Each row below holds a small network's activations on one input, seen along a few directions.
In each table, some parts of the input vary, and every possible input appears once, in random order.
A made-up example of a description, with smaller parts first: one of 3 separate values, together with either a single point or one of 11 places along a line or (one of 4 places along a line, together with one of 5 places around a ring).
Shared parts are said once, and a part with two or three values counts as separate values.

Other details of the inputs vary at random and push rows far along three fixed directions, the same in every table; ignore that.

Rows:
x1: [ 17 -24 -22  40 -27 -15   0  30   3  61   3  20  18]
x2: [-26 -12 -37 -23 -41 -22 -62 -43  17  24 -57  -4  32]
x3: [ 21   0  33 -11  36  37  28  54  -2 -14  22  26 -51]
x4: [  1   0   2 -14  18  15  23  35  25 -21  12 -14 -22]
x5: [ 14 -13 -26  23 -20 -50 -18  10 -15  70   6  11  61]
x6: [-19 -16 -47 -32 -28 -29 -25 -39  30  17 -37 -20  53]
x7: [ 19  55 -10  55  58  -3  -7 -48 -18 -49  -4 -22  12]
x8: [ 26  20  -7  57  31 -27 -10   2 -15  31  10 -24   7]
x9: [ 20   3  21  -8  44  11  34  49   7  -4  29  -4 -30]
x10: [-32 -22 -16 -93 -25  27 -19  -1  27 -16 -23  -6  12]
x11: [ 12 -23  20 -45  16  35  24  68  -4  28  35   8 -25]
x12: [ -2   1  -2  -2 -56 -50   3 -11  12  46  -7  25  22]
x13: [ 10 -10  -4  93   9  -6   4  15 -24  15  27   3  -8]
x14: [ 17  17 -13  48  14 -17 -20 -18 -20  20 -10  16  18]
x15: [ -3 -24   1 -70  15  12  13  21  22  20  -1  -9  -7]
x16: [-28  -1   0 -18  14  29 -14 -48   9 -87 -22   0  -9]
x17: [ 23  -9  30 -14  34  60  10  51 -14  22  20   3 -67]
x18: [ 23   7 -14  55  -2   0   6  27 -13  14  26  -1  19]
x19: [ -5 -15 -42  18 -22 -37 -14   2  14  60 -10 -20  37]
x20: [ -7  29  -2 -13  28  64  -7 -14  -8 -68   1 -19 -22]
x21: [-18   7   4   6  21 -25 -23 -49  -6 -59 -20  15  17]
x22: [ 13  67  27  37  26  -2  31 -48  -7 -71  -3 -22   0]
x23: [ 11  48 -11  62  22   5 -13 -42  -3 -78 -19  11  10]
x24: [-20   4   0  -2  22   0 -47 -68 -16 -42 -31  -9   3]
x25: [ 11  20  31 -15 -11  16  36  26  -4  -7  39   3 -27]
x26: [  9  21 -13  57  -5 -33  -6  21  -2 -10  14   5  30]
x27: [  4  -3  17   0 -47 -35  22  29  -5  63  16   5  25]
x28: [ 13  35  -5  51 -23 -53  25 -15  -3   4   2 -20  17]
x29: [ 29  36   9  70  -6 -51  38   5  -3  19  35  -6   9]
x30: [ 19   4  35  -3 -16  33  52  50  -6   7  25  10 -62]
x31: [-14 -40 -16  11 -22 -63 -24 -15  -3  47 -13  22  48]
x32: [-26 -46 -16 -43 -18 -23 -29 -38   3  25 -27  13  35]
x33: [ 20   7 -14  55  11 -20  20  27  10  12  19 -12  11]
x34: [  0 -28  11 -64  11  49  10  55  -8  43  24  -3 -30]
x35: [  6  43 -11  37  37  18 -16 -35  -1 -57 -10 -39 -12]
x36: [-11 -57   9 -32  -5  46  18  35   7  12  18   5 -36]
x37: [-23 -20 -17 -96 -11  20 -33 -48  18  -9 -52  14  19]
x38: [ 13  12  45 -11  -5  32  45  23  -3  -4  12  15 -40]
x39: [  5  -3  -2  15 -62 -49  18  32  -7  63  16  -1  21]
x40: [ 23  21  -9  81   4  -6 -14  27 -23  21  25 -16   4]
x41: [ -6  24  -4   3  10  12 -13 -19  15 -66 -24  14  -5]
x42: [-50 -20   0 -77 -55 -31 -19 -71  22 -15 -35   9  20]
x43: [ -4 -39  -6  55 -25 -51   2  41   4  46  19  21  15]
x44: [-21  16  16   1 -20  -5   8 -53  -8 -61 -15  -3 -14]
x45: [  8  25  17 -23  43  45   1 -20  -3 -69 -13  15 -26]
x46: [-20 -59  12 -40 -10  45  -5  40   6  32  10 -10 -52]
x47: [  2 -13 -27 -18  -2 -34 -10 -18  10  40 -16  -9  44]
x48: [-20  -7  -3 -79   2  26 -39 -14   0   4 -22 -17   0]
x49: [ 16  58  11  41  48  -3  -6 -18 -21 -79   9   5  11]
x50: [ -4 -24  20 -11  33  40   7   9 -19  -4  16   5 -39]
x51: [-47 -29  23 -92 -42   3   1 -44  17 -10 -34   4   1]
x52: [  3 -30   4 -25  -2  58  14  55   6  34  12   7 -49]
Description of these inputs: one of 4 places along a line, together with either one of 3 separate values or (one of 2 separate values, together with one of 5 places along a line).
Question: The inputs of x11 and x45 match in every part but the place on the line of 4. If x5 is changed in the same way as x11 into x45, which row does it become?
Answer: x37
Question: Which other rows agree with x33 in the place on the line of 4? List them by row number.
Answer: x4, x6, x7, x8, x9, x15, x19, x22, x28, x29, x35, x47
Question: Change only the choice among 2 separate values in x17. List by row number the other rows that result.
Answer: x2
Question: Change only the place on the line of 4 in x14. List by row number the other rows that result.
Answer: x7, x34, x50
Question: Change only the place on the line of 5 in x52. List by row number the other rows that result.
Answer: x1, x2, x23, x41
Question: A walk changes only the place on the line of 5. It starts at x46 and steps to x13. List the rest of the walk in order.
Answer: x36, x16, x43

Rows:
x53: [  0  31  -2  29  21  21 -22 -43 -19 -61 -11   2   6]
x54: [-39 -23 -22 -62 -19   7 -44 -56  21 -29 -54  13  21]
x55: [ -6   9  -4   3  10   2 -25 -31 -17 -22 -14   6  14]
x56: [ 11  -4   8  -7 -53 -29  34  49  12  70  17   6   1]
x57: [  2  34  33 -37  21  35  35 -27   1 -56   2 -18 -37]
x58: [ -2 -25  13 -55 -42  -3  44  71  26  50  24   5 -13]
x59: [-21 -44  -4 -55 -10   7 -18   0  11  19 -22  19  -3]
x60: [  2  19 -22  71  -5 -28 -30 -33 -20  -9  -6  -1  32]
x61: [-33  18  -9 -31 -60 -41 -25 -64  11 -27 -41   9  44]
x62: [  4  21   2 -28  41  55   5   0   7 -63   1 -12 -19]
x63: [-10  32  -1  44 -20 -60 -12 -76 -17 -29 -17   2  46]
x64: [ 14 -19   5  67 -58 -68  25  45  -1  72  23  34  17]
x65: [ 17  16 -23  72  -5 -34  -9   0  -6  36   3 -21  21]
x66: [-34 -24  11 -63 -28 -13   2 -42  18 -16 -28  10   1]
x67: [ 23  -1  20 -16  49  52  31  59  -4 -12  36  -5 -42]
x68: [-10 -38 -16  15 -33 -19 -15  24  -2  64   7  -8   9]
x69: [ 12 -15  14 -45  19  23  10  38   0  42  12  -1 -23]
x70: [ 21  22 -24  67  -2 -29 -10  -3  -8  28   2 -11  24]
x71: [ -9  -2   9  -9  28  57  -1 -12   2 -65  -5   1 -45]
x72: [-23 -27 -23 -56 -11  10 -14   7  28  12 -14 -27   6]
x73: [-13 -48   7 -60 -11   4 -12  28  -3  58   4  14  -3]
x74: [-13   8  -9 -16 -21 -52   5 -33  14   2 -13  -9  42]
x75: [  5  -1   4 -46  17  32   1  11   3   7  -6  -6 -18]
x76: [ 20  -5  27  35  45  20  14  25 -21 -11  25  22 -35]
x77: [ 33  37 -12  93  37  -5   9  14 -14 -25  27 -13   6]
x78: [  8   5  -5  -7  29 -11  -8   5  -1   0   4  -1  17]
x79: [ 38  24  12  47  34  35  26  41 -15   4  31  -4 -31]
x80: [  4   1   9  50  28  31   6   2  -8 -40  11  -5 -38]
Question: Describe the family of inputs behind these rows.
Answer: one of 4 places along a line, together with either one of 2 separate values or one of 5 places along a line
Question: The inputs of x76 and x73 match in every part but the place on the line of 4. If x80 is changed in the same way as x76 into x73, which row does it become?
Answer: x68
Question: A walk changes only the place on the line of 4. It starts at x59 and steps to x55. List the rest of the walk in order.
Answer: x75, x67
Question: Which other rows agree with x74 in the place on the line of 4? List them by row number.
Answer: x58, x62, x67, x72, x77, x78
Question: Change only the choice among 2 separate values in x56. List by row number the other rows that result.
Answer: x57
Question: A walk changes only the place on the line of 4. It starts at x62 and steps to x79. List the rest of the walk in order.
Answer: x53, x54
